These are the activations of a small network on made-up records, seen along a few directions, one row for each record.
Here are examples, each followed by its value of one field, E.
Other fields move the rows too, some of them a lot.
(in the rows, 128 means zero)
[ 99 150 110 104 149 147 149 115 145 130 153 115 152 108 132  91 118]
e11
[132 131 150 112 160 116 149 148 129 143 164 171 145 104 139 150 142]
e16
[123 137 112  75 101 145 172 116 117 159 140 175 132 137 172  73  69]
e11
[140  97 186 217 154 124 158  97 159  69 144  72 104 121 110 161 136]
e18
[116 135 163 127 161 127 124 182 140 143 156  99 134  80 118 159 131]
e22
[137  80 113 102  94 104 109  95  89 143  93 144 164 133 133 120 157]
e12
[107  99 151 140 164 118 137  84 121  54 176 108 123 115 116 201  96]
e16
[122 137 167 186 130 174 100 156 129  90 198  96 141 110  99 150 126]
e2
[123  99 135 138  75 146 114 118 118 153 130 149  89 133 138  71 102]
e2
[180 110 140 196 188 145 161 102 165 105 116  88 138 121  98 144 139]
e17
[143 112 144 115  82  90 135 135 119 166 115 157 179 102 134 168 167]
e12
[138 136 152 151 134  93  85 114 123 106 104 146 156  83 141 109 127]
e3
[127 190  95 126  84 132 177 107  91 197  94 125 149 174 153 117 125]
e4
[184  80 108 107 117 119 115 119 130 164 112 131 187 163 142 115 151]
e15
[155 119 138  86  89 130 181 124 122 104 128 117 145 112 161 122 121]
e4
[119 132 128  99 170 160 121 113 149 111 141 104 157 133 132 110 111]
e8
[146 122  12  76  92  91  86 100  45 210 141 180  78 175 147  82 148]
e10
[104  76  74 164  93  90 135 149 161 182 126 158 108 138 151 104 136]
e10
[ 76 113  95 134 149  98 126 132 170 158 141 130 116 116  84 114 170]
e20
[ 79 132  69  89 104 116 152 161  89 198 118 133 152 108 178  95 107]
e1
[150 137 146 163 170 164 124 155 148  83 113  82 148 124  96 132 142]
e18
[178 108 118  71 139 114 121 124 123 141  65 125  44 139 107 102 153]
e17
[140 122 120 114 135 140 128 146 141 152 126 212 164 163 158 128 120]
e13
[129 141  49  40  53 136 142 114  37 229 106 202 118 129 231  73  98]
e1
[141 135 129  98 110 136 140 123 118 166 161 215 101 149 124 116 175]
e20
[182 105 106  60  62 114 123 110 118 201 121 140 147 155 174 145 141]
e15
[ 71 152 152 139 136 114 111 141 125 152 113 158 131 130 107 124 103]
e6
[102 130 174 225 158 162 148 116 152  46 148  49 101 124 106 186 162]
e5
[109 166 106  83  66 119  88 103  89 234  86 155  87 155 149 114 114]
e21
[143 143 115 136 113 158 120 143 143 105 151 116 149 145  59 102 149]
e19
[187 100 128 155 213 154 114 148 164  72 127 120 148 123  98 169 136]
e7
[143 100 131 104  90 143 101 129 106 180 109 169 129 130 188  82  91]
e21
[134 134 140 119 171 173 105 135 120 127 129 113 153 115 109 125 125]
e22
[117 149 142 101 127 162 116 143  98 196  98 149 119 149 103 119 104]
e22
[145 194  80  22 100 139 114  90 120 233 109 155 125 123 113 128 116]
e8
[109 132 139 178 151 125 161 106 134  63 111  55 172 129  61 167 140]
e4
[109 127 143 132 135 188 171 150 153  71 136  88 108  92 139 149 153]
e9
[192 182 150 151 118  98 138 120 145 108 179 123 138 168 121 158 111]
e14
[ 99 131 133  85 107 119 164 104 115 106 127 163 119 128 131 102  64]
e11
[145 111 156  79 136 148 152 126 138 131 149 159 140 111  96 172 133]
e16
[ 91 118 142 142 100 152  90 148 124  84 132 106 106 129 107 109  85]
e2
[115  84 165 172 204 152 121 147 171  46 137  52  97 154  61 224 149]
e7
[121 153 118 162 102 135 143 166 151 131 145 130 145 152  69 116 122]
e19
[156  79 138 145 127  96 130 145 136 116 147 104 172 140 171 157 133]
e15
[112 117  77 132 131 150  96 142 118  86 135 134 137 137  83 145 159]
e10
[ 64 111 111 123 153  81 144 152 170 175 114 131 136 151 104 146 125]
e13
[110 151 176 143 136 123 157 153 115  47 119  95 139 130  89 162 155]
e4
[149 110 130 140 128 121 172 147 119 167 143 114 103  93 132 116 144]
e5
[107 115 128 174 119 127 109  80 133 111 105  84 181 147 140 158 170]
e12
[ 95 157 148 155 139 157 118 129 125 160 135 155 158 138 131 126 104]
e6
[168 149 111 110 164 104  92 135 138 119 127 147  71 124 180 182 136]
e7
[ 69 147 145 102 146  86 152 138 143  97 168  99 120  93 107 136 114]
e11
[189 129 154 170 193 145 142 143 161  69  97 119 132 111 104 141 149]
e17
[147 145  40  70  94 130 115  83 114 204 143 213  92 145 210  54 152]
e20
[155 191  88  66  46 133 129 136 129 180 160 135 101 139 107 131 142]
e19
[ 79 120 171 118 159 123 112 130  81 135 158 126 105 163 110 113 141]
e6
[154 148 192 182 155  69 140 147 206  24 161 106 143 135 107 151 121]
e14
[132 138 154 157 147  84 141 180 203  92 176  53 145 138 123 134 125]
e14
[119  98 170 171 127 120 111 134 169  80 122  71 140 176 142 178 185]
e15
[127 105  86 111 112 178 116 143 155 116 133 130 161 124  74 146 164]
e10
[118 172 131 115 145 138 128 100 127 143 174 108 129 148 162 151 109]
e8
[176 138 126 146 159  94 131 162 152 146 107 124 138  75 114 107 139]
e18
[115 205 111  93  73 109  70 123  95 197  81 180  99 139 201  99 114]
e21
[108 116 169 148 127 142  94  93 147 122 100  92 135 128 124 106 160]
e3
[105 116 129 211 135 150 188 103 141  96 106 126 101 117 130 135 125]
e9
[101 138 154 129 169 118 143 162 166 125 158 139 161 140 136 160 170]
e13
[ 82 133 162 133 169 122 134 150 189  59 151 101 144  82 118 195 138]
e16
[108 149 157 168 139 120 108 106 138 109 128 186 145 114 150 130  92]
e6
[ 96 123 138 128 136 158 133 142 158 109 177 140 114 150 162 114 167]
e20
[132 139 168 169 162 114 140 201 163 105 143  67 130  93 106 160 148]
e18
[170  95 134 161 184 162 123 179 154  98 117 142 136 144 117 176 107]
e7
[127 109 120 111 106 139 184  98  75 172 167 146 156 115 146 131 146]
e1
[185 188  59 108 113 136 119 115  80 178  96 182  87 101 169 106 152]
e5
[153 100 142  78 119 157 121 113 120 147 142 130 101  94 167 130 100]
e22
[ 89 113 149 154 119 110  90 164 138  87 181  64 107  77  94 139 111]
e2
[123 127 140 131 125 138 110 110 123 193 114 108 161 120 124  94 150]
e3
[ 96 100 179 150 111 121 120 122 141  92 114  93 146 151 157 156 190]
e12
[103 141 119 144 132 185 182 147 121 146 100 126 112 139 127 109 144]
e9
[155 116 109 179 157 157 150 107 130  85 127 101 134  93 139 123 118]
e5
[ 82 131  87 107 108 147 160 141  95 158 117 132 158 120 168 112 112]
e1
[144 150 102 148 158 139 168 144 116 125 104 166 126  72 123 102 162]
e9
[170 184 120  64  69 105  84 112  65 239 127 207  96 121 202 104 142]
e21
[124 189 104  47 110 120 117 112 111 208 152 146  96 151 201 111 119]
e8
[134 173  90  98  62 112 121 119 115 150 178 109  81 158 109 128 138]
e19
[157  92 154 169 194 124 140 122 161  19  91  72 103 110  90 156 123]
e17
[ 80 100 127 116 139 151 145 119 186 119 110 128 147 164  95 175 117]
e13
[123 129 136 160 161  69 123 151 207  43 139  36 154 124  68 144 108]
e14
[122 152 147 103  91 150 102 136  87 203  87 155 137 150 117 110 118]
e3

Which value of E does each new row have?
[137 136 132 102 107 157  96  96 102 204 106 125 148 138 137  85 150]
e3
[107 131 126 142 162 112 135 142 148 102 119 181 143 106 146 148 102]
e16
[ 96  89 120 140 151  92 139 121 161 112 124 159 139 149 134 152  96]
e13
[101 109 101 138 146  95 134  93 154 101 137 169 115 111 127 100 149]
e20
[ 80 145 151 117 128 139 101 139 114 144 109 165 125 144 111 117 101]
e6
[123 144 117  88 161 156 116 105 139 130 137 112 149 139 142 106 110]
e8
[137 116 133 151 127 142 114 172 142 111 107 119 192 175 136 163 132]
e15
[154  87 129 159 172 125 119 103 139 101 151  87  85 141  87 220 115]
e7
[124 102 163 179 111 129 113 100 114  52 188  88 117  98  97 152  87]
e2
[122 124 121 136 103 147 116 124 183  20 144  73 138 111  75 132 120]
e19
[121 110 129 128 114 178 128 170 167  82 165 126 147 123 119 168 169]
e10
[138 153 113 189 173 180 130 132 115  77 128  85 148 103  93 160 138]
e5
[163 174  89  77  85 105 145 103  93 114  78 155 129 101 112 136 140]
e4
[159 116 112  96 157 128 123 108 142 152 125 185 168 149 100 126 152]
e13
[ 98 154 173 123 144 130 125 150 131 156 159 145 141 116 139 123 149]
e6
[113 141 140 183 145 118 135 108 145  71 172 184 104 131 107 174 163]
e20
[125  94 142 166 142  94 158 147 126 115 140  95  80  89  92 151 136]
e5
[101  82 117 131 138  94 146 122 154 165 119 172 133 161 111 142 111]
e13
[ 96 160 130 113 153 142 132 113 130  89 134 139 138 119  79 117 126]
e11
[ 88 140 130  88 136 148 141  90 162  58 133 106 139  93  94 131 107]
e11
[127 140 123 122 134 146 150 128 129  83 110  82 170 131 136 109 143]
e4
[132 117 145 137 146  76 120 207 155 123 143  86 180 123 132 177 166]
e15
[ 73 119 132 158 152 114 146 123 190 139 113 131 145 172 139 140 144]
e13
[147  96 154  99 143 149 128 123 104 136 150 127 110 109 162 119 105]
e22
[ 91 110 137 203 152 145 125 156 149  34 175 100 144 130  72 209 160]
e10
[ 82 170 134 126 133 146 140 131 144  87 125 157 131 133 130 109 100]
e11
[138 129  97  81 162  78 133 138 120 200 129 172 151  96  90 114 132]
e16
[173 110 130 175 188 126 154 126 172  91 109  86 132 109 135 128 121]
e17
[102 108  77  89 101  79 149  97 101 192 114 150 137  86 158  75 148]
e1
[101 101 109  97  81 133 160 104  91 164 101 169 125 130 170  93 119]
e1
[134 131 155 159 162 158 109 146 188  24 103  65 138  92  98 155 131]
e18
[127 121  99 175 136 165 186 127 115 105 121 133 125 107 158 128  94]
e9
[141 122 157 105 158 144 140 140 122 116 163 170 141 119 138 155 138]
e16
[122  92 191 178 177 164 154 149 197  20 115  33  95 113  57 215 152]
e17
[133 117 148 169  94  99 160 112 165  89 178 102 111 136 107 108 136]
e19
[100 140 115 101 164  70 144  94  85 111 143 155 122 126 119  60 103]
e11
[119 103 134 180  97 136 110 112 107  87 155 112 126 111 103 132  55]
e2
[142 124 112  66 139 123 115  91  62 234 138 192 128 155 156  22 137]
e6
[155 136 165 161 123 104 130 161 167  64 119 139 137 165  78 139  87]
e14
[157 125 160 119  92 151 112 139 100 151 163 166 107 113  99 101 138]
e2
[167 119  90 100  73 148 141 118 162 104 149 126 137 111 135  76 119]
e19
[122 173  29  40  74 140 110  93  59 233 115 159 125 115 210  86 141]
e1
[ 94 129 110 143 158 146 109 127 148  88 134 155 124 135  85 126 169]
e20
[104 195  90 108 108 112 106 127 134 143 150 182  70 145 191 131 174]
e20
